Each row below holds a small network's activations on one record, seen along a few directions.
After each row come some of the record's fields: ZED, MER, RAK, SANO.
Not every record has every field; a missing one is written absent.
Other fields move the rows too, some of them a lot.
In the rows, 500 means zero.
Strong random noise was added to every row along 6 fixed directions; ignore it. To show where, here is one row again and again, with new noise each time:
[406 544 484 476 435 694 647 400 525 303 551 567 353 567 510 677 426 388
 519 685 487 607 411]
[611 615 455 518 518 518 537 657 520 629 540 641 608 559 688 407 433 663
 375 555 363 444 398]
[622 519 395 457 540 755 624 562 508 500 692 528 577 525 448 470 591 419
 405 517 485 475 316]
[464 610 540 437 461 435 523 521 535 504 486 602 514 517 615 536 398 596
 533 588 393 562 529]
[427 581 516 502 403 553 601 499 505 376 594 472 406 516 515 637 462 433
 561 473 514 683 371]
[521 695 614 357 495 284 468 581 461 580 463 568 565 529 656 440 395 688
 538 482 414 537 539]
[478 581 590 208 516 581 589 374 411 317 631 386 451 492 297 572 599 311
 639 461 630 619 470]
[451 554 445 535 419 505 538 539 660 576 544 694 569 493 630 597 327 639
 504 631 252 541 536]

[413 412 483 360 516 423 419 382 611 532 470 473 631 344 276 507 592 426
 680 523 443 489 794] => ZED: kedag / MER: dele / RAK: ped / SANO: absent
[577 421 385 453 605 441 447 673 589 599 514 383 662 343 618 434 703 523
 469 511 392 452 491] => ZED: bulo / MER: dud / RAK: kor / SANO: absent
[514 445 497 471 565 457 471 596 461 508 472 470 708 320 453 321 811 417
 556 443 655 675 672] => ZED: pital / MER: dud / RAK: dod / SANO: nabi
[465 438 510 287 473 608 566 351 561 419 692 397 473 410 167 650 552 289
 670 413 532 568 514] => ZED: zilif / MER: tobid / RAK: dod / SANO: rasig
[355 318 296 766 477 712 545 449 586 452 592 524 529 478 512 661 460 359
 472 490 487 570 436] => ZED: pital / MER: zifa / RAK: kor / SANO: absent
[573 514 597 303 643 324 324 538 429 542 367 261 488 428 504 325 714 459
 576 524 599 346 567] => ZED: bulo / MER: zifa / RAK: dod / SANO: rasig
[611 601 590 423 487 504 554 496 384 446 636 374 445 530 370 461 549 456
 535 237 701 574 373] => ZED: bulo / MER: dele / RAK: dod / SANO: rasig
[480 419 484 554 592 518 436 409 421 405 262 475 441 523 485 358 643 378
 452 672 722 414 629] => ZED: pital / MER: tobid / RAK: ped / SANO: absent
[587 639 646 229 404 469 540 448 522 555 750 479 561 431 233 557 529 527
 639 265 487 601 510] => ZED: bulo / MER: dud / RAK: dod / SANO: nabi
[506 454 474 459 644 496 462 569 473 546 356 620 635 481 654 328 579 547
 425 732 487 441 623] => ZED: mas / MER: vam / RAK: dod / SANO: nabi
[560 406 317 660 570 698 557 606 478 531 626 491 605 554 566 466 564 451
 343 453 535 469 294] => ZED: pital / MER: vam / RAK: kor / SANO: absent
[230 546 610 395 420 339 528 365 467 319 482 438 353 514 523 791 301 466
 696 478 471 671 573] => ZED: kedag / MER: dud / RAK: kor / SANO: absent
[542 557 475 468 499 528 472 443 538 624 574 596 525 618 537 555 265 634
 436 501 312 353 465] => ZED: pusa / MER: zifa / RAK: kor / SANO: absent
[481 542 575 449 512 368 462 495 378 500 564 395 547 502 443 455 522 506
 563 240 632 606 472] => ZED: pital / MER: vam / RAK: kor / SANO: absent
[447 581 586 302 624 484 498 359 343 392 449 512 476 620 509 488 425 522
 529 551 571 425 585] => ZED: bulo / MER: vam / RAK: kor / SANO: absent
[445 502 478 681 251 391 511 518 786 634 660 581 505 383 475 720 277 653
 623 345 263 673 547] => ZED: bulo / MER: tobid / RAK: dod / SANO: rasig
[660 493 513 403 599 613 489 484 492 572 403 687 500 582 548 353 480 576
 355 780 442 251 572] => ZED: zilif / MER: dud / RAK: dod / SANO: rasig
[759 682 576 265 526 552 543 458 366 585 656 501 478 640 315 435 447 553
 410 363 530 290 336] => ZED: zilif / MER: dud / RAK: ped / SANO: absent
[565 568 564 325 601 558 533 379 414 449 406 607 401 680 573 491 400 532
 408 735 482 303 487] => ZED: zilif / MER: tobid / RAK: kor / SANO: absent
[412 404 478 583 477 534 456 339 511 411 369 495 387 529 410 509 483 388
 532 610 625 440 623] => ZED: pital / MER: dele / RAK: ped / SANO: absent
[344 530 557 559 468 350 479 480 467 457 419 571 530 525 639 567 352 593
 531 489 506 643 632] => ZED: pital / MER: dud / RAK: kor / SANO: absent
[550 475 427 455 604 572 534 536 541 609 527 694 749 451 490 383 548 552
 448 583 455 489 663] => ZED: pital / MER: tobid / RAK: dod / SANO: nabi
[443 504 608 223 580 417 477 374 429 405 405 464 477 476 428 529 547 442
 623 602 515 473 676] => ZED: kedag / MER: dud / RAK: kor / SANO: absent
[549 488 532 552 500 425 475 544 531 573 556 447 517 452 460 469 487 538
 544 352 507 483 508] => ZED: bulo / MER: tobid / RAK: dod / SANO: rasig
[433 402 408 652 622 569 477 518 414 460 383 494 554 545 676 431 561 438
 397 599 608 464 511] => ZED: pital / MER: zifa / RAK: kor / SANO: absent
[470 544 491 605 422 521 540 551 478 446 569 455 385 570 568 604 406 495
 448 414 492 595 268] => ZED: mas / MER: vuv / RAK: kor / SANO: absent
[382 480 536 637 444 492 500 505 465 290 311 427 292 522 654 548 567 403
 506 638 594 639 446] => ZED: pusa / MER: dud / RAK: kor / SANO: absent
[493 559 506 497 488 557 565 450 392 349 574 329 366 510 384 549 579 370
 520 349 672 575 386] => ZED: bulo / MER: dud / RAK: ped / SANO: absent
[416 477 478 621 378 664 627 495 607 377 514 586 432 410 491 605 543 433
 532 606 450 653 501] => ZED: bulo / MER: dud / RAK: dod / SANO: nabi
[495 330 423 617 496 745 556 420 572 387 520 490 454 451 326 500 685 294
 474 587 586 553 485] => ZED: zilif / MER: dele / RAK: kor / SANO: absent
[496 453 456 431 499 605 502 446 570 479 624 403 493 423 334 610 518 385
 611 468 461 450 469] => ZED: bulo / MER: zifa / RAK: dod / SANO: rasig
[673 657 533 393 446 539 541 512 475 621 675 519 520 582 381 463 402 614
 447 350 446 425 357] => ZED: pusa / MER: vam / RAK: ped / SANO: absent
[514 489 430 465 465 652 584 460 504 504 772 516 581 492 327 593 464 415
 519 322 515 580 449] => ZED: pital / MER: dud / RAK: dod / SANO: nabi

Which values does each new row have?
[562 494 403 557 530 660 588 585 428 506 760 314 497 568 491 547 584 429
 406 285 564 462 176] => ZED: bulo / MER: vam / RAK: kor / SANO: absent
[443 380 411 633 348 510 492 491 827 556 455 584 511 262 462 606 569 539
 579 686 280 603 718] => ZED: bulo / MER: dud / RAK: ped / SANO: absent
[351 457 511 489 394 469 495 372 646 522 573 668 535 452 405 678 255 565
 621 509 350 602 725] => ZED: pital / MER: dud / RAK: dod / SANO: rasig
[607 532 495 299 580 552 492 407 481 662 677 522 612 576 337 506 345 570
 483 380 353 280 503] => ZED: kedag / MER: zifa / RAK: kor / SANO: absent
[614 462 511 531 667 511 459 597 307 460 337 467 576 499 577 195 794 428
 370 512 756 485 500] => ZED: pital / MER: dud / RAK: kor / SANO: absent
[540 397 354 570 565 628 523 596 604 611 517 673 681 423 532 413 560 532
 410 638 362 431 610] => ZED: kedag / MER: dud / RAK: dod / SANO: nabi
[698 482 501 405 466 552 481 506 509 618 677 389 554 427 195 422 632 429
 520 277 568 410 439] => ZED: zilif / MER: dud / RAK: ped / SANO: absent
[315 388 424 633 432 652 609 408 596 335 507 593 480 385 425 632 577 321
 595 597 568 758 605] => ZED: pital / MER: tobid / RAK: dod / SANO: nabi
[554 481 433 495 591 393 387 567 489 721 562 511 748 490 555 408 444 619
 474 331 413 402 550] => ZED: pital / MER: zifa / RAK: kor / SANO: absent
[546 441 484 498 388 378 386 455 676 722 571 492 556 421 302 550 381 610
 601 381 348 362 611] => ZED: zilif / MER: vam / RAK: ped / SANO: absent
[434 563 645 361 450 207 357 459 456 487 391 307 445 427 432 475 528 507
 700 378 601 562 627] => ZED: pusa / MER: vam / RAK: ped / SANO: absent
[440 576 515 270 526 581 599 328 395 437 790 473 527 639 342 699 272 474
 541 325 510 507 400] => ZED: pital / MER: vam / RAK: kor / SANO: absent
[585 745 677 457 453 286 511 599 330 536 383 520 404 608 636 408 379 688
 457 397 556 515 428] => ZED: kedag / MER: dud / RAK: ped / SANO: absent
[496 529 546 493 466 424 427 415 579 533 327 615 481 497 486 442 471 582
 520 681 432 436 700] => ZED: pusa / MER: dele / RAK: ped / SANO: absent
[552 581 529 458 409 545 562 523 546 528 642 563 506 487 459 544 444 549
 506 419 412 603 440] => ZED: pusa / MER: dud / RAK: dod / SANO: nabi
[581 571 461 457 513 612 526 478 497 504 511 599 466 601 516 495 417 534
 401 639 433 362 454] => ZED: pusa / MER: dud / RAK: ped / SANO: absent
